Each row below holds a small network's activations on one input, seen along a few directions.
Each table varies a few parts of the input and shows all the possible inputs, shuffled.
A made-up example of a description, with smaller parts first: one of 5 places around a ring, together with either a single point or one of 9 places around a ring or (one of 3 separate values, together with one of 6 places along a line).
Shared parts are said once, and a part with two or three values counts as separate values.

Rows:
r1: [  4 -29   3  -4  16  -2 -54  16  19  -6 -36  21 -34 -11 -38  10  30   1
   0]
r2: [-26  -9  25  15 -31 -27  15 -27 -14  12  59 -20  44  17  28 -22 -46  66
 -97]
r3: [-23  -7  33  10 -24 -36  17 -22 -10  20  60 -22  57  15  23 -26 -32  65
 -86]
r4: [-21  -9  39  14 -22 -48  15 -15  -7  23  62 -31  64   5  23 -32 -22  63
 -69]
r5: [ 28  34  -8   5  29  29  26  35  -1  -8 -39  23 -28 -25 -12  21  27 -74
  78]
r6: [ 20   5 -29 -21  13  21  29  -2 -24  -6 -35   8  -6  20  -5  -8  23 -64
  81]
r7: [  3 -30  -1   0  13   4 -56  16  17 -11 -38  22 -43 -10 -36  12  23   2
  -6]
r8: [ 17  18  17   7  37   9  -5  39  19 -11 -32  29 -42 -35 -21  17  32 -36
  39]
r9: [  9 -22   8  -6  23  -8 -47  21  21   3 -32  21 -28 -16 -38   9  39  -3
   9]
r10: [-24   3  12  18 -33 -12  16 -30  -2  13  57 -28  35  -5  43   2 -62  55
 -65]
r11: [-32   2  11   8 -30 -28  -1 -20  12  14  58 -29  34  18  24 -15 -25  74
 -76]
r12: [ 12  18   3   7  27  32  -6  27  10 -22 -36  39 -65 -24 -17  28   7 -36
  13]
r13: [-26   3  21   9 -23 -44   3 -12  18  24  63 -38  49   6  23 -24 -10  69
 -56]
r14: [-20   6  21  14 -26 -19  18 -24   3  19  58 -30  47  -8  38  -3 -47  57
 -56]
r15: [  8 -28 -38 -18 -11  13 -27 -17 -12 -18 -31  -3 -17  23 -10  -1   4 -19
  32]
r16: [-29   5  15   5 -25 -32   5 -19  15  22  62 -29  42  17  23 -19 -20  70
 -73]
r17: [  4 -29  -5   2  11   7 -52  13  15 -12 -36  23 -50 -10 -31  15  14   0
  -9]
r18: [ 20  28 -16  -1  22  43  17  26  -5 -15 -46  29 -32 -12 -17  26  19 -72
  61]
r19: [ 12  17   7   5  29  28 -10  31  13 -20 -37  38 -57 -25 -22  25  18 -33
  17]
r20: [-21   6  15  17 -29 -13  17 -26  -1  15  56 -29  39  -7  41   1 -54  58
 -62]
r21: [ 20  28 -19   3  20  48  16  26  -6 -21 -48  29 -39 -12 -15  27  13 -70
  56]
r22: [-26   8  17   2 -20 -39   8 -14  15  26  62 -31  49  15  22 -22 -10  69
 -63]
r23: [ 17  25  15   0  39  17   0  36  16  -6 -31  37 -43 -30 -24  22  32 -38
  31]
r24: [ 17  25 -23   4  15  51  14  22  -8 -25 -49  29 -45 -11 -12  29   4 -71
  52]
r25: [ 12 -24   9   1  23 -15 -46  25  24   1 -31  14 -30 -24 -34   6  38  -4
  19]
r26: [-34  -1   6   9 -32 -24   0 -24  10  10  58 -29  31  21  27 -17 -32  73
 -81]
r27: [ 14 -21 -25 -26   1  -1 -22  -9  -7  -2 -26  -6   4  16 -18  -7  29 -21
  50]
r28: [ 19   6 -38 -15   7  33  30  -6 -28 -15 -37  12 -23  23   2  -2   4 -64
  68]
r29: [-25  -7  28  12 -26 -30  15 -22 -14  16  60 -21  48  12  26 -22 -39  66
 -93]
r30: [ 15  22  11   1  34  24  -3  31  14 -12 -33  39 -51 -27 -22  25  22 -37
  23]
r31: [ 14 -28 -23 -19  -1  -9 -27  -6  -4  -7 -27 -14   4  10 -16 -11  29 -19
  57]
r32: [ 14  -3 -42 -13   1  35  24 -11 -29 -22 -41  10 -27  27   3  -2  -3 -62
  63]
r33: [-20  -5  37   8 -21 -42  18 -17  -9  26  61 -24  63  12  21 -28 -23  63
 -78]
r34: [-18   4  26  17 -23 -33  16 -18   5  23  61 -40  54 -16  37  -9 -38  53
 -38]
r35: [-18   8  25  12 -22 -25  20 -19   4  25  59 -32  54 -11  35  -5 -38  55
 -48]
r36: [ 17   1 -34 -19   8  28  26  -7 -26 -13 -37  10 -14  25  -2  -5  12 -63
  72]
r37: [  9 -29 -30 -24  -6   5 -30 -15  -8 -11 -31  -6  -1  22 -18  -6  20 -18
  40]
r38: [ 23   2 -27 -14  13  13  29   1 -21  -8 -34   2  -8  12   0 -10  21 -64
  89]
r39: [  8 -29 -34 -20  -9  10 -31 -14 -11 -16 -33  -5 -10  22 -15  -4  14 -17
  35]
r40: [ 25  36 -10  -2  29  37  26  32  -3  -6 -41  30 -26 -18 -17  24  28 -74
  70]
Changing only one part turns r22 into r11. The same change can be made to r6. Which row results?
> r28
What is each input in this table made of?
> one of 5 places along a line, together with either one of 3 separate values or one of 5 places around a ring
Start at r2 and move only the place on the line of 5, one step at a time. The first step leads to r29. Which rows follow, in order?
> r3, r33, r4
Start at r31 and move only the place on the line of 5, one step at a time. The first step leads to r27. Which rows follow, in order?
> r37, r39, r15
Change only the place on the ring of 5 in r8. List by row number the other rows that result.
> r5, r25, r31, r38

Rows:
r41: [ 26  14 -41  -7  20  63  12  15 -19 -34 -71  39 -66   4 -18  27  10 -91
  75]
r42: [ -8  39  40  18   6 -10  43  15   1  16  40   3  29 -16  16  -2 -11  16
 -43]
r43: [ -6  17  -1  -6 -16 -17  59 -22 -27  15  41 -27  54  30  34 -33 -14   4
   3]
r44: [  3 -31  -6 -18  -7 -23  -5 -16 -20   7  -2 -15  35  27  -8 -30  18   2
  15]
r45: [ -9  14 -12   0 -27 -12  43 -30 -13  15  44 -42  50  14  45 -16 -32  15
  11]
r46: [-10 -37 -14 -10 -10  -3 -57 -10  11 -12 -16   5 -25  20 -23  -1   8  31
 -36]
r47: [-17  26  15  20 -12  16  27  -5  -3   0  31   6   3  -5  23  15 -44  21
 -63]
r48: [ 35  24 -18 -14  41  37  25  32 -12 -15 -63  38 -41  -5 -27  11  47 -96
 100]
r49: [  1 -34 -17 -13 -19 -19 -23 -24  -6   6   2 -31  32  10   3 -13   0  13
  24]
r50: [-12  36  28  23  -6  -5  25   7  15  16  43 -12  26 -32  27  17 -29  27
 -34]
r51: [-13   6 -24  -1 -32   8  45 -39 -30   0  32 -23  26  36  43 -16 -49   8
 -18]
r52: [ -6 -31  -3  -8  -4 -24 -62   0  30   5  -4 -14  -2  -5 -21  -1  24  37
  -6]
r53: [  0   6  45  15  29 -19 -15  35  24   7   1  26 -20 -31 -21   3  24  17
 -34]
r54: [ -3   3  34  20  17 -14 -33  27  37   6   5   9 -23 -48 -11  22   5  28
 -26]
r55: [ -9  -5  21  17  10   7 -29  15  19 -12  -7  27 -44 -21 -13  19 -10  22
 -55]
r56: [ -3 -29   8 -13   8 -29 -44   8  17   6  -8   2   1  12 -33 -18  43  26
 -14]
r57: [ 32  22 -29  -9  28  42   9  24   1 -17 -59  22 -44 -22 -16  29  28 -87
 109]
r58: [ -3 -40 -27 -13 -24   2 -19 -33 -24 -10  -9 -12   8  33   1 -13 -17   7
  -7]
Changing only one part turns r50 into r47. The same change can be made to r57. Which row results?
> r41
What is each input in this table made of?
> one of 3 separate values, together with either a single point or one of 5 places around a ring
Change only the choice among 3 separate values in r44. List by row number the other rows that result.
> r49, r58
Change only the place on the ring of 5 in r42. List by row number the other rows that result.
> r43, r44, r53, r56

Rows:
r59: [  3  32   7   2  15   6  47  15  -2  17   4   6  19   5   1  -6  17 -28
  22]
r60: [ 12  21  -9  14  -4  22  26  -2 -12  -3   2   1  -5 -22  21  24 -32 -27
  21]
r61: [-27  12   9   7 -46 -46  40 -34  -9  28  84 -59  84   1  60 -22 -46  53
 -42]
r62: [ -2   3   8  25  -3  11 -23  21  10  -6  -4   9 -29 -28  -7  24 -17   9
 -36]
r63: [  0 -18  27   9  14 -26 -28  25  15   4 -12  10   4 -17 -26  -5  37  17
  -8]
r64: [  8 -12  25  -4  18 -33 -27  16  23   6  -3   8  -8 -13 -23  -7  39  20
  -5]
r65: [  0   7  30  -3  25 -16  -3  17  18  15   4  28 -12  -7 -20  -1  25  11
 -31]
r66: [ -1 -23 -32 -14 -12  13 -17 -29   1 -13 -17  -1 -26  20   4   6 -16  -4
  18]
r67: [  3 -21 -10 -11  -1  -8  -6  -2 -13  -8 -18   1  10  35 -19 -27  33 -10
  19]
r68: [-26 -17  -6  -8 -46 -29  15 -50 -24  26  66 -45  63  44  40 -34 -39  83
 -70]
r69: [ -2 -13   5   2   7  -1 -40  -3  36   0  -4   1 -36 -25  -4  23  -6  23
  -9]
r70: [ 10   3   7   4   8 -10  19  17  -7   7  -8 -11  29  -7  -1 -14  24 -22
  49]
r71: [ 11   6 -16  -6  -1  -2  -6   5   2   4  -6 -23  19 -18   3   6   9 -21
  57]
r72: [  7  39  11  -2  11  15  48   0  -9  -5  13   9  -4  -4  18   3 -10 -22
  12]
r73: [  1 -30  -7  -6  -1  -8  -7   0 -22  -9 -24   2  14  29 -19 -27  28 -14
  18]
r74: [ -6  12 -12  -5  -3  19  22  -2 -20 -23  -6  15 -16  35   1 -15  -4 -14
 -22]
r75: [-30  -5  30  20 -23 -34 -15  -8  21  28  71 -47  50   8  24 -25 -31 105
 -92]
r76: [  2  -5  -6 -16   8   2  19  -6 -18   3  -8  19  -2  39 -13 -22  16 -19
  -8]
r77: [  1   2 -34   4 -19  25   3  -6 -14 -18 -13   5 -23  22   4   7 -20 -17
 -13]
r78: [  1  23  10   7  15   7  46  18 -12  16  -1   7  24   0   1  -6  12 -31
  21]
r79: [ -7   4  24  11  20 -15  -6  32   9  12  -1  24  -7 -11 -21  -5  25   8
 -34]
r80: [  9 -24 -25 -30  -7  -1 -30 -24  -4  -7 -16  -7  -2  20 -13  -4  13  -9
  27]
r81: [  6 -13 -23   2 -15  25   1 -15 -24 -17 -18  11 -19  14   3  10 -30 -18
 -12]
r82: [ -3 -22   8   8   5   0 -41  -2  27  -1 -10   2 -32 -31  -5  22 -11  20
 -11]
r83: [  4  34 -13  16  -7  29  29   1  -1  -4   3   0  -2 -15  19  26 -22 -26
  20]
r84: [ -2  33  12  11   8  23  49  10 -16  -8   4   9   8  -7  14   5 -11 -25
   9]
r85: [ -9   0  -3  -1  -2  26  22  -4 -29 -23 -15  20  -5  29  -2  -9 -10 -16
 -23]
r86: [  6  11 -17  -2  -3  11   7 -16  14   2   2 -11 -10 -16  23  20 -18 -13
  51]
r87: [  2 -28 -30 -16 -11   1 -31 -10 -13 -10 -23 -12   2  17 -15  -7  12 -12
  25]
r88: [  6 -23  13  -8  10 -15 -52   4  23   4 -10   0  -8 -30 -22  14  17  19
   0]
r89: [-11  11  35  13  14   7  -2  20   5 -10  -2  28 -16 -17 -10  10  -1  13
 -45]
r90: [ 13  15 -19 -12  -2  -2  -5   2  12   5   0 -24  14 -13   4   6  14 -18
  58]
r91: [ 20   9   6  -8  10 -18  19   7   1  10   2 -12  17  -4   2 -16  25 -19
  52]
r92: [  5   2 -14   3  -2  12   6 -13   4   1  -4 -11  -5 -21  22  20 -24 -16
  50]
r93: [  1 -14  -3 -10   8   3  17  -3 -28   2 -13  19   3  34 -14 -23  11 -22
  -9]
r94: [ -3  17  34   1  18   0  -2  10  12  -8   7  28 -28 -14  -6   8   0  15
 -42]
r95: [ -2 -32 -29  -8 -12  14 -19 -26  -9 -14 -23  -1 -21  14   3   6 -21  -7
  17]
r96: [  2  -8   2  -7   7 -16 -51  15  32   4  -4  -7 -12 -21 -22  12  25  22
   1]
r97: [ -1  12   5  19  -1   9 -22  19  19  -5   1   9 -34 -22  -5  24 -12  12
 -35]
What is each input in this table made of?
> one of 3 separate values, together with either a single point or (one of 2 separate values, together with one of 6 places around a ring)
Changing only the choice among 3 separate values turns r67 into r91. The same change can be made to r85. Which row results?
> r84
Change only the choice among 2 separate values in r76. List by row number the other rows that result.
> r93

Rows:
r98: [ 22 -11   1   2  39  24 -35  34  12 -23 -65  46 -76 -29 -39  25  31 -47
  38]
r99: [ -29    2   34   17  -16  -24  -16   -3   22   13   50   -8   18   -5
    8   -2  -22   76 -102]
r100: [ 24  -3 -42 -25  11  30  12   0 -26 -18 -53  13 -18  28 -18  -5  31 -73
  85]
r101: [ -30  -20   27   12  -19  -33  -29  -11   16    9   43  -11   13    7
    5  -13  -20   82 -102]
r102: [-14  16  19   8 -25 -24  51 -26 -19  26  64 -36  73   6  44 -20 -40  34
 -34]
r103: [  4  13 -38 -10 -21  13  59 -34 -35  -2  13 -27  25  32  43 -16 -31 -32
  51]
r104: [ -6 -35  26   7  14 -31 -75  23  40  -1 -11  10 -32 -24 -36   3  31  46
 -38]
r105: [  4  39 -26   2 -16  21  79 -20 -31  -1  21 -21  22  17  50  -7 -37 -39
  46]
r106: [ 24  19 -36 -20  14  39  25   9 -20 -13 -47  16 -13  16 -15   7  29 -79
  85]
r107: [ 22   9   3   1  39  35 -29  40  20 -16 -61  46 -63 -38 -41  40  34 -52
  43]
r108: [ -6 -15  28   5  15 -20 -69  28  47   7  -7  10 -19 -34 -38  18  34  40
 -33]
r109: [-16 -13   5   0 -35 -29  28 -39 -26  19  53 -40  70  24  37 -29 -39  42
 -37]
What is each input in this table made of?
> one of 2 separate values, together with one of 6 places around a ring
Changing only the choice among 2 separate values turns r100 into r106. The same change can be made to r101. Which row results?
> r99
Change only the choice among 2 separate values in r105. List by row number the other rows that result.
> r103
